Each row below holds a small network's activations on one record, seen along a few directions.
Each row is followed by the record's values for the fields W, S, Z, G, P.
Other fields move the rows too, some of them a lot.
Strong random noise was added to every row along 2 fixed directions; ignore it. To show where, here is one row again and again, with new noise each time:
[-252   45  -82  -93  178   43   58 -125 -195 -102 -118  239 -199  122
   81  -34 -130  -44  -34]
[-617 -250  102 -270  229  213  260 -457 -660 -164   26  879 -915 -241
  149  210 -512 -195  186]
[  26  303 -240   55  135  -35  -73  135  179  -71 -172 -280  339  421
    5 -249  121   87 -198]
[-428 -120   19 -188  206   89  139 -290 -434 -121  -88  571 -541  -69
  130  104 -287 -128   70]

[ 222  -58   20 -107 -124   74   22  219   25   65 -120 -374  -17  -12
  -55   81  124  284  -85]  W: w3 / S: s4 / Z: z3 / G: g2 / P: p2
[-363  345 -173   78  210  329   99 -124 -111 -225  107   89 -328  173
 -163 -159 -382  -80  106]  W: w2 / S: s4 / Z: z3 / G: g2 / P: p6
[ -21 -292  -15   27   23 -285  -35 -160  291 -159   43  412  190   12
  345  -60  104 -256  -17]  W: w3 / S: s3 / Z: z3 / G: g1 / P: p6
[  66 -115  133  -92 -130  179  110   35 -236  111   91  -73 -334 -253
 -109  174  -68  137   75]  W: w1 / S: s1 / Z: z3 / G: g2 / P: p2
[-207  -92   88  150  125  -78  -38 -318   53  -94  219  499   -5 -183
   97   37  -91 -455  215]  W: w2 / S: s3 / Z: z3 / G: g1 / P: p6
[   5 -408  -29 -133    6 -276   29   45  133 -167 -224  286   71  108
  515   62   67  -38 -241]  W: w3 / S: s1 / Z: z3 / G: g1 / P: p6
[ 122 -224  345   65  -97 -492 -379 -252 -177  374 -239  299  183 -551
 -135  348  504 -347  238]  W: w1 / S: s3 / Z: z3 / G: g1 / P: p2
[ 394  161 -195  118 -201  199   48  348  500 -130  190 -777  400  370
  -73 -187   30  410 -192]  W: w3 / S: s4 / Z: z3 / G: g2 / P: p2
[-344  -78  103 -152  201 -371 -163 -249 -482  164 -576  489 -218 -142
   63  198  189 -228   48]  W: w2 / S: s2 / Z: z1 / G: g2 / P: p6
[  52  364 -147   79   72  -18  -83  158  115  134 -139 -389  383  308
 -172 -227  148   53 -115]  W: w2 / S: s2 / Z: z1 / G: g1 / P: p6
[-232  193  -27   58   84  224   78  -97  -49  -69  250  214 -222  -22
  -62 -114 -307 -108   96]  W: w1 / S: s3 / Z: z2 / G: g1 / P: p6
[-297 -124  353  -99  -34   75   21 -401 -741  296    2  427 -659 -667
 -412  416 -115 -198  390]  W: w2 / S: s1 / Z: z1 / G: g2 / P: p2
[ 137  -29  269   59  -88 -365 -301  -40 -143  389 -252    2  200 -438
 -196  235  454  -71  142]  W: w1 / S: s3 / Z: z2 / G: g1 / P: p2
[ 284 -345  155   15 -303   39   78  -20  139   94  364  -14   35 -216
   37   93  -11   20   93]  W: w1 / S: s3 / Z: z3 / G: g1 / P: p2
[ -49  163   -9   30  103 -297 -192   23  -95  213 -362  -13  256   17
  -76  -26  311 -142  -72]  W: w2 / S: s1 / Z: z1 / G: g1 / P: p6
[  82 -103  271   38  -74 -434 -364  -27 -243  367 -517   -9  145 -422
 -183  375  450 -122  117]  W: w2 / S: s4 / Z: z2 / G: g1 / P: p2
[ 199 -100  199 -113 -105 -254 -164   59 -286  330 -328 -118   27 -263
 -120  260  397   70  -34]  W: w1 / S: s1 / Z: z1 / G: g2 / P: p2
[-300 -151   74 -122  170 -309 -100 -162 -255  -42 -427  561 -243 -156
  203  161   82 -218   -1]  W: w3 / S: s1 / Z: z2 / G: g2 / P: p6
[ 225   96    0   35 -143    6  -80  195  162   32    0 -383  174    1
 -131   42  100  201  -53]  W: w3 / S: s4 / Z: z2 / G: g1 / P: p2
[  16 -284 -100 -254   98 -245  -30  186 -118  -45 -620  160  -90  181
  450   62  173   89 -256]  W: w1 / S: s4 / Z: z3 / G: g2 / P: p6
[ 114  380 -146  347   24    6 -105   30  473   37  305 -286  566  185
 -192 -340  117 -208   91]  W: w1 / S: s3 / Z: z3 / G: g1 / P: p6
[-114  330 -223  172   67  291  129   22  159 -148  308 -189   72  270
 -135 -286 -261    4  -31]  W: w2 / S: s1 / Z: z1 / G: g2 / P: p6
[ -29    6  261  -90   -5  107  -10 -102 -448  165    6   39 -372 -379
 -298  304  -52  -13  212]  W: w2 / S: s1 / Z: z1 / G: g2 / P: p2
[  26 -139  164 -155  -93  211  139  -14 -324  128  132  -69 -339 -203
  -83  216 -153  169   48]  W: w1 / S: s2 / Z: z1 / G: g1 / P: p2
[  16   91  222  259  -29  -97 -215 -296  -25  174  159   60  118 -397
 -419  127  182 -300  398]  W: w2 / S: s3 / Z: z1 / G: g2 / P: p2
[-203   60  202 -101  -48  369  149 -230 -595  170  245  181 -693 -438
 -402  227 -288   -3  274]  W: w1 / S: s1 / Z: z1 / G: g2 / P: p2
[ -78  -76 -257  -21  -28  366  369   22  304 -445  539   44 -161  393
  305 -299 -508  167 -196]  W: w3 / S: s1 / Z: z1 / G: g1 / P: p6
[ 103 -356  345 -166  -13 -562 -324  -56 -426  413 -699  109   65 -443
   38  506  596  -82   16]  W: w2 / S: s2 / Z: z1 / G: g2 / P: p2
[  22  256   88   53   -2  170  -79   56 -281  246  -65 -314 -164 -248
 -411  142   66   62  179]  W: w1 / S: s4 / Z: z3 / G: g2 / P: p2
[-268  271  -99  135   92  278  148 -135  -59  -47  320  101 -149  -19
 -229 -175 -295 -134  143]  W: w2 / S: s1 / Z: z3 / G: g1 / P: p6
[ 193 -142  -10 -155 -254  551  422  164  108 -130  589 -399 -250  136
   11  -49 -424  467 -111]  W: w3 / S: s2 / Z: z1 / G: g1 / P: p2
[-143 -404   18 -263   32 -238   68  -25 -119 -150 -308  520 -272   -4
  473  115  -25  -16 -193]  W: w3 / S: s1 / Z: z2 / G: g2 / P: p6
[  46  303 -289   22  137   31  -46  256  311 -209 -207 -342  250  476
  107 -247   66  145 -252]  W: w3 / S: s4 / Z: z3 / G: g2 / P: p6
[   7  219  120  102 -106  169  -20  -45 -155  199  160 -195  -75 -293
 -470   77  -14   85  199]  W: w2 / S: s1 / Z: z2 / G: g2 / P: p2
[-129 -474  410 -305  -35 -185  -40 -250 -693  314 -368  455 -516 -576
    9  543  138  -77  141]  W: w2 / S: s2 / Z: z1 / G: g2 / P: p2
[-204 -457  -52 -313   45  120  326  -61 -174 -260  -20  415 -469  136
  510   73 -355  123 -164]  W: w3 / S: s2 / Z: z1 / G: g2 / P: p6
[  38  -34 -124 -184   96 -185  -67  252 -115   61 -599  -65  -16  223
  226  -28  201  115 -212]  W: w1 / S: s4 / Z: z3 / G: g2 / P: p6
[-118 -293  -54 -331   70  -16  201   67 -162 -138 -232  231 -307  171
  415   49 -131  165 -224]  W: w3 / S: s2 / Z: z1 / G: g2 / P: p6
[ 205  321   44  104  -47  -10 -217  160  -37  239 -214 -544  229  -61
 -438   74  286   92   55]  W: w2 / S: s4 / Z: z3 / G: g2 / P: p2
[-328  208   -1    2  188  140   72 -159 -328   65   -5  133 -259  -19
 -172  -27 -194 -113  140]  W: w2 / S: s2 / Z: z1 / G: g1 / P: p6
[  77   86 -221 -156   43  261  228  262   81 -134   61 -250  -43  441
  203 -245 -194  304 -263]  W: w1 / S: s2 / Z: z1 / G: g1 / P: p6
[ 165  272  -90  -15 -135  368  120  217  -61  106  114 -515 -125   90
 -341 -104  -90  336    9]  W: w1 / S: s4 / Z: z3 / G: g2 / P: p2
[-224   87  -77    8  141  113   80  -99 -108  -70   31   98 -102  113
   34  -52 -178  -55   -2]  W: w2 / S: s2 / Z: z1 / G: g1 / P: p6
[-251  205 -160   39  237  -24  -76  -59 -121  -69 -275  139 -102   80
   38  -51   22  -93   20]  W: w1 / S: s4 / Z: z3 / G: g2 / P: p6
[ -77  212   -7  101   90 -229 -214  -36   32   72 -167  132  218   20
  -74  -64  126 -213   31]  W: w2 / S: s3 / Z: z2 / G: g1 / P: p6

Which values does each new row have?
[ 297  455   13  206  -60 -256 -400  211   40  428 -431 -721  573  -48
 -562   22  608   52   54]  W: w2 / S: s4 / Z: z3 / G: g2 / P: p2
[  61  145  132  264 -187  362   93 -253  175   21  829  -84   30 -294
 -477  -46 -252 -142  373]  W: w2 / S: s3 / Z: z3 / G: g1 / P: p2
[ 278 -439  114 -212 -286   14  176  140  -20   44  111  -87  -78 -112
  164  163    4  269 -157]  W: w3 / S: s1 / Z: z1 / G: g1 / P: p2
[  89 -323  257  -26 -145   51   74 -198   45  -38  474  240 -130 -406
    5  241 -121 -158  217]  W: w3 / S: s3 / Z: z3 / G: g1 / P: p2
[-284  -42  156  -38  194 -618 -344 -180 -375  234 -762  520  -11 -284
   31  236  408 -349   88]  W: w2 / S: s1 / Z: z2 / G: g2 / P: p6
[  54 -378   77 -213   78 -580 -198   99  -71   74 -613  390  125  -58
  500  167  355  -84 -177]  W: w1 / S: s3 / Z: z2 / G: g1 / P: p6
[ -80 -599  431 -198 -110 -331  -81 -288 -545  276 -247  549 -351 -653
   93  567  161 -195  147]  W: w2 / S: s1 / Z: z1 / G: g1 / P: p2
[ 128  -94  239  -49  -23 -455 -304  -19 -301  448 -567 -114  236 -314
 -172  307  591   -5   53]  W: w2 / S: s2 / Z: z1 / G: g2 / P: p2
[ 174  156  -75   32  -89  261   61  173  190  -96  184 -468   43  113
 -147  -33  -72  261  -44]  W: w3 / S: s4 / Z: z3 / G: g2 / P: p2
[-281  320 -111   55  139  204   53  -75 -123 -139   99  147 -243   86
 -172 -122 -314 -109   83]  W: w2 / S: s1 / Z: z2 / G: g2 / P: p6
[-231  342  -51   -6  196   80  -43  -15 -283   55 -179   46 -194   49
 -194  -46  -78 -111   45]  W: w2 / S: s1 / Z: z1 / G: g2 / P: p6
[-216 -115  -77 -167  203 -179  -38  -39 -115 -191 -392  329 -202   91
  329  105    2  -73  -89]  W: w3 / S: s4 / Z: z3 / G: g2 / P: p6
[  86   23 -160 -215  119  -84   23  269  -14  -32 -388 -171   63  374
  298  -99  145  229 -323]  W: w1 / S: s2 / Z: z1 / G: g2 / P: p6
[ 300 -595  321 -343 -118 -594 -223  148 -394  395 -764  131   20 -386
  293  502  615   82 -171]  W: w1 / S: s1 / Z: z1 / G: g2 / P: p2
[ -38 -188  396   18 -130 -138 -140 -220 -276  318   25  248 -125 -600
 -261  337   86 -188  297]  W: w2 / S: s3 / Z: z2 / G: g1 / P: p2
[ 140 -285  345  186  -62 -474 -345 -316   75  190  -66  280  344 -460
  -81  264  452 -342  283]  W: w2 / S: s3 / Z: z1 / G: g2 / P: p2
[-200  129   -1 -109  186  -53  -31  -15 -366  153 -307   89 -186   16
  -18   21   37  -35  -15]  W: w1 / S: s2 / Z: z1 / G: g1 / P: p6
[ -60 -286  -29   40  -16   32  163 -167  327 -266  368  362   34   56
  289 -120 -217 -189   47]  W: w3 / S: s3 / Z: z3 / G: g1 / P: p6
[-468 -163  135  -87  252 -428 -243 -344 -544  125 -679  693 -350 -328
   89  331  156 -419  190]  W: w2 / S: s4 / Z: z3 / G: g2 / P: p6
[ -35  139  168  113 -182  586  254  -94  -44   30  780 -132 -317 -300
 -456   -8 -505   75  303]  W: w2 / S: s3 / Z: z2 / G: g1 / P: p2
[  23 -165 -191 -194   28  192  257  200    8 -183  -32  -50 -152  359
  376 -126 -221  257 -277]  W: w1 / S: s2 / Z: z1 / G: g2 / P: p6
[   2  139 -270 -142  108  123  100  268   -2 -158 -217 -173  -99  384
  188 -152 -115  218 -211]  W: w1 / S: s4 / Z: z3 / G: g2 / P: p6
